Here are a small network's activations along a few directions, averaged over the inputs that share one value of a field.
Related values have similar rows: they may be neighbours, one step apart, or belong to one group.
Random noise pushes rows far along 11 fixed directions. That doesn't count. These rows show it; they differ only by the noise:
177, 85, 10, -112, 178, -113, -70, 312, 427, 161, -166, 78, -438, 229, -48, 59, 30, -138, 167, -140, 370, -128, -119, 6, 133, -168, -311
-222, 88, 119, -15, 70, 199, -86, -128, -197, -99, 230, 102, 27, -124, -164, 157, 132, 18, 76, 158, -22, 183, -37, 121, -106, -96, 61
-362, -36, -195, 170, 145, -16, -6, 32, 118, 165, -1, 44, 24, -78, -21, -57, -90, 92, -205, 151, -58, -104, 73, -91, -118, 168, 45
-388, 31, 144, 334, 186, 128, 55, 180, -106, -7, 85, 110, 78, -18, -45, 183, -48, 55, 243, 250, -46, -253, -55, 26, -165, -21, 15
-221, -409, -198, -217, 28, 179, 91, -92, 130, 221, -26, 234, -170, 13, -51, 86, -86, 71, -193, 114, -60, -182, -146, -254, -254, 44, 154
-302, -129, -118, 277, 210, 156, 217, 79, 192, 134, -359, -126, 342, 87, 116, 16, -210, 23, 129, 61, -103, -272, 129, -36, 213, 454, -32
261, 33, 67, 75, 162, 52, -142, 45, 311, 122, -385, -134, -103, 232, 118, -147, -92, -164, 294, -76, 29, -53, -90, 161, 324, 20, -152
-10, -116, -64, 170, 160, 213, -235, 195, 128, 268, -67, -13, -211, 227, -106, -5, -62, -81, 40, 134, 94, -162, -139, -74, -6, 113, -64
141, 58, -9, -270, 10, -98, -29, -179, 176, -24, -157, -79, -36, -146, 74, -126, -12, -14, -30, -129, -5, 183, -15, 142, 126, -49, -47
11, 4, 281, -208, 103, 166, 224, -78, 123, -96, -235, 278, 69, -20, 11, 240, -123, 50, 32, 33, -156, -24, 25, -109, 19, 90, -212
-496, 62, -52, -140, 179, 52, 78, -303, 117, 4, 59, 416, -37, -249, -74, 96, 8, 160, -300, 215, -183, 142, 127, -91, -243, -36, 47
-42, -386, -60, -170, -149, 275, 199, -17, -115, -28, -90, -81, 81, 77, 61, 33, -159, -47, 105, -36, -157, -109, -202, -81, 17, 41, 56
-578, -31, -342, 14, 284, 486, -305, -369, 171, 207, -124, 157, -157, 36, -99, -193, -48, -73, -218, 286, -206, 308, 39, 35, 74, 93, 10


GAGOV, 10 values:
vav: 268, 58, -143, 204, 120, 173, -768, -239, 101, 376, -98, -199, -297, 129, 69, -542, 49, -91, 127, 193, -97, 49, -227, 222, -71, -193, 381
bal: 267, -67, 72, 63, 139, 82, -53, -83, 310, 106, -339, 138, -98, 307, 99, 45, 6, -244, 268, -96, -96, 53, 79, -2, 306, 36, -65
fab: -258, 375, -197, 353, 99, -67, -296, 198, -227, 34, 474, 45, -92, -25, -325, 38, 299, 72, -469, 167, 295, 300, 280, -14, -159, 177, -157
vanif: 249, 359, 258, -187, 42, -246, -44, -232, 105, -122, -328, 64, 118, -292, 225, -137, -185, 127, -89, -15, -118, -114, 184, -27, -2, -49, -92
vigu: -303, -105, -251, -55, -36, -329, 300, 24, -170, 52, 71, -173, 420, -520, 174, -6, -45, 355, -270, -54, 20, -233, 152, -43, -289, 255, 262
lok: 389, 213, 383, 68, -139, 173, -181, -48, -328, -212, -14, -69, 156, 72, 60, 24, -40, 11, 148, 42, -118, 130, 23, 43, 156, -18, -211
gisu: -21, -61, -44, -373, 98, 160, 188, -50, 389, -97, -426, 133, -329, 182, 255, -103, -124, -176, 164, -181, 54, 60, -54, -19, 281, -252, -378
lupa: 82, -230, 73, 248, 32, 8, -109, 57, -199, 142, 110, -209, 285, -155, -105, 65, 21, 173, 40, 158, -39, -283, -45, 25, -253, 254, 349
tuti: -8, 34, 201, 773, 283, -50, -4, -322, 130, 208, -215, 175, 467, 198, 64, 163, 164, 57, 277, 301, -205, -314, 351, 14, 134, 481, 576
zik: -37, -416, -103, -232, -350, -121, 89, -19, -260, -83, 189, -19, -273, -151, 49, -65, -60, 5, 145, -12, 94, -263, -448, 47, -393, -473, 368
Each value of GAGOV is a pair of two hidden parts, and every pair occurs once (2 first parts, 5 second parts).
- zik and lupa share the first part; zik and tuti share the second. Which value has the first part of tuti and the second part of lupa? => bal
- vigu and lok share the first part; vigu and vav share the second. Which value has the first part of vav and the second part of lok? => vanif

BIGIV, 10 values:
tev: -1, 180, -44, -9, -30, -80, -316, 62, -93, -26, 126, -386, 33, -294, -14, -346, -149, -6, -110, -15, -175, 252, -51, 171, -9, -94, -92
riki: 777, -48, 274, 77, -240, 374, -433, -140, -206, 38, -190, -152, -55, 426, -54, -178, -94, -201, 40, 37, -212, 104, -231, -5, 213, 126, 49
tepo: -467, 143, -239, 698, 269, -287, -174, 93, 140, 158, -73, -70, -60, -56, 356, -504, -92, 46, 131, 203, -241, -93, 0, 324, -75, -236, 89
guvu: 180, 59, 422, -390, 340, 219, -99, -581, 199, 15, -147, 578, -227, -13, -31, 430, 419, 53, 519, 159, 302, -16, -86, 218, -103, -346, 240
dagu: -131, -24, -4, -172, -254, 349, 86, 285, -396, -248, 84, 76, -151, 80, 89, -92, -292, -100, -238, -56, -421, 260, -175, -176, -40, -230, -524
vutem: 446, -170, 232, 435, 148, 62, 52, 7, 423, 248, -422, 343, 63, 637, -42, 177, -135, -152, -28, 93, -223, -259, 238, -383, 238, 484, -56
runu: 137, -6, 243, -101, -121, 327, 32, 5, -365, -131, 194, 145, 30, 147, -53, 257, 112, -7, 94, 53, 9, -5, -39, -173, -91, -68, -43
gaka: -93, -505, -433, 14, -215, -36, 476, -182, 116, -31, 151, -77, 188, 545, -51, -43, 205, -188, 173, -297, -71, 145, 32, 1, 379, -53, 343
tigim: 282, 420, 265, -315, -287, -460, -103, 468, -324, -357, 258, -522, -205, -563, 96, -103, -7, 23, 331, -270, 432, -150, -343, 343, -204, -610, -157
teti: -121, -180, 159, -24, -203, 327, 225, 23, -498, -426, 130, -414, 317, -10, -111, 313, 126, -237, 768, -106, 215, 71, -214, 425, 345, -73, 115
Each value of BIGIV is a pair of two hidden parts, and every pair occurs once (2 first parts, 5 second parts).
- runu and dagu share the first part; runu and guvu share the second. Which value has the first part of guvu and the second part of dagu? => tepo
- tigim and vutem share the first part; tigim and riki share the second. Which value has the first part of riki and the second part of vutem? => teti

VER, 10 values:
rofu: 202, -181, -147, 291, -86, -424, -14, 202, 153, 305, 375, 344, -129, 231, -286, 5, -5, 171, -878, 103, -250, -16, 237, -608, -340, 313, 58
teret: -327, 62, -249, -352, -234, -200, 290, -88, -73, -286, -99, -77, -72, -341, 433, -414, -197, 89, -61, -186, -189, 88, -116, 154, -82, -504, -110
siv: -68, 5, -97, 820, 36, 140, -81, 609, 61, 216, 10, -170, 8, 648, -216, -18, -164, -179, -54, 146, 103, -299, 95, -277, 234, 489, -212
dolos: -29, -214, -227, -270, 109, 30, 616, -38, 316, 99, -145, 118, 315, 353, 25, 423, 304, -65, 225, -381, 456, -129, 302, -123, 313, 299, 73
kugeb: 278, -387, 41, 15, -331, 579, -252, 68, -651, -3, 262, -277, 181, 113, -131, -31, -140, -53, -133, 105, -288, 147, -271, -112, -150, 225, 37
kelo: -175, -44, -83, 792, 232, 38, -81, 2, -57, 354, 133, 145, 461, 181, -149, 111, 59, 155, -484, 351, -206, -88, 459, -297, -145, 832, 258
tabep: -248, 314, -88, -224, -202, 53, 183, 33, -230, -350, 428, -80, -15, 13, -182, 270, 450, -192, 374, -285, 449, 293, 66, 220, 200, -407, 32
fuso: -83, -336, -190, 70, -187, 495, 148, -21, -242, -110, -67, -271, 6, 637, 116, 62, 129, -434, 787, -174, 242, -99, -231, 164, 537, -235, 152
padeg: -540, 207, -498, 306, -105, -2, -192, 59, -25, -73, 313, -31, -189, 168, -158, -508, -120, -87, -563, 74, -454, 552, 149, -81, 160, -158, -269
teg: 87, 152, 139, -32, -233, -40, -176, 399, -256, -313, -164, -308, -251, -210, 119, -356, -568, -78, -178, 27, -292, -17, -273, -7, 17, -209, -599
Each value of VER is a pair of two hidden parts, and every pair occurs once (2 first parts, 5 second parts).
- rofu and kelo share the first part; rofu and padeg share the second. Which value has the first part of padeg and the second part of kelo? => kugeb
- teg and teret share the first part; teg and siv share the second. Which value has the first part of siv and the second part of teret? => dolos
